Each row below holds a small network's activations on one input, seen along a few directions.
Each table varies a few parts of the input and shows all the possible inputs, shuffled.
A made-up example of a description, with smaller parts first: ring(5) and (point or (values(2) and line(4)) or line(9)).
Shared parts are said once, and a part with two or three values counts as separate values.
In the rows, zero is written as 128.

Other details of the inputs vary at random and push rows far along two fixed directions, the same in every table; ignore that.

A family of inputs:
row 1: [147 118 129 131 106 105 133 121 117 136 121 127]
row 2: [146 123 127 141 101 111 146 124 115 130 135 126]
row 3: [131 142 136 136 106 120 142 127 112 173 139 158]
row 4: [132 119 123 139 103  99 129 127 122 141 108 138]
row 5: [139 132 128 120 106  94 133 134 125 137 117 144]
row 6: [159 129 122 134 112 103 121 126 117 132 127 137]
row 7: [ 83  74 168  84 140 243  66 121 183  94 135  93]
row 8: [151 130 111 137 110 107 118 119 119 133 121 140]
row 9: [140 119 133 134 105  97 132 132 119 140 113 134]
row 10: [112 143 120 138 202 144 146 146 129 112 140 109]
row 11: [145 141 131 146  98 118 148 137 115 140 124 114]
row 12: [151 130 126 134 112  98 118 138 116 134 119 143]
row 13: [ 83 130 108 113 199 123 137 136 134 113 126 128]
row 14: [139 138 119 133  96 112 142 113 121 125 130 141]
row 15: [129  99 176 104  52 217  69 127 172 126 112 104]
row 16: [ 88 154 117 129 194 142 153 132 124 109 132 113]
row 17: [ 90 152 127 124 199 144 151 139 128 108 142 104]
row 18: [161 130 124 143 105 113 134 127 121 127 138 137]
row 19: [105 142 113 138 199 151 141 140 128 111 132 114]
row 20: [135 142 145 135 110 117 140 131 120 175 150 149]
row 21: [145 138 129 131  99 107 144 120 121 125 138 136]
row 22: [108 125 107 133 192 144 136 128 126 103 144 123]
row 23: [147 134 125 120 106  99 135 120 122 133 125 137]
row 24: [128  96 163  83  67 193  60 110 180 121 116 123]
row 25: [ 96 129 105 129 203 123 123 140 122 112 128 127]
row 26: [141 120 118 136 103 106 131 114 118 138 115 130]
Each input here is: values(2) and (point or (values(3) and line(4))).
Which other rows does row 15 become when the values(2) part takes its other values? List them by row number. -> row 11
List by row number the other rows that have the values(2) part in common with row 10. -> row 1, row 2, row 5, row 6, row 9, row 11, row 12, row 17, row 18, row 20, row 21, row 23

A family of inputs:
row 27: [102  92 168  80  98 190  65 123 177 119 113 117]
row 28: [128 143 121 143 133 123 149 132 118 128 132 125]
row 29: [129 143 121 142 134 121 154 132 115 128 129 119]
row 30: [130 144 122 140 137 122 148 129 117 133 133 127]
row 31: [124 117 123 121 148 129 116 130 134 123 126 128]
row 32: [132 141 127 135 141 118 141 135 116 141 142 139]
row 33: [122 119 122 125 141 132 122 126 133 108 124 122]
row 34: [168 134 148 136   7 102 132 115 122 173 115 154]
row 35: [123 119 123 122 140 131 126 125 131 108 123 115]
row 36: [130 143 125 140 138 119 144 131 118 136 137 129]
row 37: [123 119 122 123 143 128 116 127 131 118 127 125]
row 38: [130 142 125 137 142 120 143 132 119 138 140 134]
row 39: [126 121 121 123 141 130 121 124 131 115 124 124]
row 40: [125 116 124 122 149 127 114 131 129 125 127 134]
What do these inputs look like to the network? -> values(2) and (point or line(6))
The inputs of row 30 and row 39 match in every part but the values(2) part. If row 28 is changed in the same way as row 30 into row 39, which row does it become? -> row 33
Which other rows does row 36 become when the values(2) part takes its other values? List them by row number. -> row 37

A family of inputs:
row 41: [ 48 121 155  95 228 228 110 142 162 122 147  96]
row 42: [150 112 147 133  94 141  96 133 139 138 124 118]
row 43: [121 154 129 126 133 138 136 129 127 125 146 126]
row 44: [153 144 127 141 110 127 135 128 119 118 134 135]
row 45: [142 133 136 153 109 131 134 140 123 145 133 133]
row 46: [158 120 134 124  99 145  98 119 143 115 117 124]
row 47: [134 138 123 134 135  77 139 144 105 152 112 145]
row 48: [115 150  80 160 198  70 209 133  82 114 139 121]
row 49: [148 109 132 116  97 107 116 110 124 153 147 163]
row 50: [134 115 136 103  99 146  84 128 164 117 112 138]
row 51: [ 89 141 126 121 177 130 169 123 127 121 141 109]
row 52: [121 106 137 112  83 131  94 117 143 121  98 132]
row 53: [151 122 103 145 103  93 143 117 106 123 114 122]
What do these inputs look like to the network? -> point or (values(3) and line(4))
Which other rows does row 45 become when the values(3) part takes its other values? List them by row number. -> row 44, row 48
